Here are a small network's activations along a few directions, averaged over the inputs that share one value of a field.
Related values have similar rows: they may be neighbours, one step apart, or belong to one group.
In the rows, 500 means zero.
Random noise pushes rows far along 3 fixed directions. That doesn't count. These rows show it; they differ only by the noise:
[288 473 466 147 595 431 291 588 479 499 395 455 479 471 221 585]
[296 510 431 243 509 446 410 573 477 506 424 448 484 489 291 519]
[442 478 449 420 582 454 398 575 422 451 458 458 432 497 357 485]
[360 568 505 367 566 502 410 562 408 453 495 479 496 457 270 552]
[470 293 392 249 682 345 214 617 486 476 329 427 351 534 360 488]


Field M:
m10: [720 333 761 609 905 410 116 536 508 434 478 607 344 548 415 574]
m14: [459 385 512 394 466 388 332 429 729 488 361 516 454 514 497 510]
m5: [763 404 427 802 434 548 745 410 504 485 573 439 521 520 829 395]
m11: [566 617 532 757 422 637 710 354 506 507 630 460 632 523 664 592]
m2: [582 536 608 541 379 542 540 419 610 563 597 517 622 476 523 653]
m7: [275 709 583 458 400 604 607 553 367 528 549 496 567 426 355 549]
m15: [485 535 638 595 549 479 505 551 526 503 493 646 458 517 488 394]
m12: [680 450 474 665 401 435 568 419 672 516 530 569 544 495 650 477]
m17: [506 468 452 522 573 456 451 564 482 451 393 585 331 545 559 389]
m20: [604 557 757 480 724 546 239 471 598 419 646 648 615 453 305 679]
m18: [647 242 400 214 584 457 299 497 580 552 411 394 460 538 526 612]
m1: [407 519 383 223 455 502 537 452 453 508 495 441 538 475 523 633]
m19: [445 523 679 493 675 505 458 624 367 418 506 599 519 406 307 598]
m8: [916 116 222 726 575 419 450 615 394 465 396 367 271 663 914 257]
m6: [525 643 748 667 735 713 354 539 206 372 661 571 506 356 274 672]
m13: [713 290 488 595 675 201 212 503 634 493 439 458 258 546 666 394]
m4: [432 597 423 353 358 646 650 431 509 523 540 397 627 460 450 578]
m3: [634 382 394 531 615 536 461 560 396 484 427 469 399 515 605 378]
m16: [696 306 509 593 596 396 442 414 596 583 414 448 583 536 716 478]
m9: [496 534 443 695 413 504 599 494 481 522 448 620 410 568 648 332]
The values of M form a ring.
Name the neighbours of m15, in listed order.
Answer: m10, m9
Name the neighbours of m2, in listed order.
Answer: m12, m16
Name the neighbours of m4, in listed order.
Answer: m18, m1
Name the neighbours of m14, in listed order.
Answer: m20, m13
Fewest steps between m17 and m11?
Answer: 10
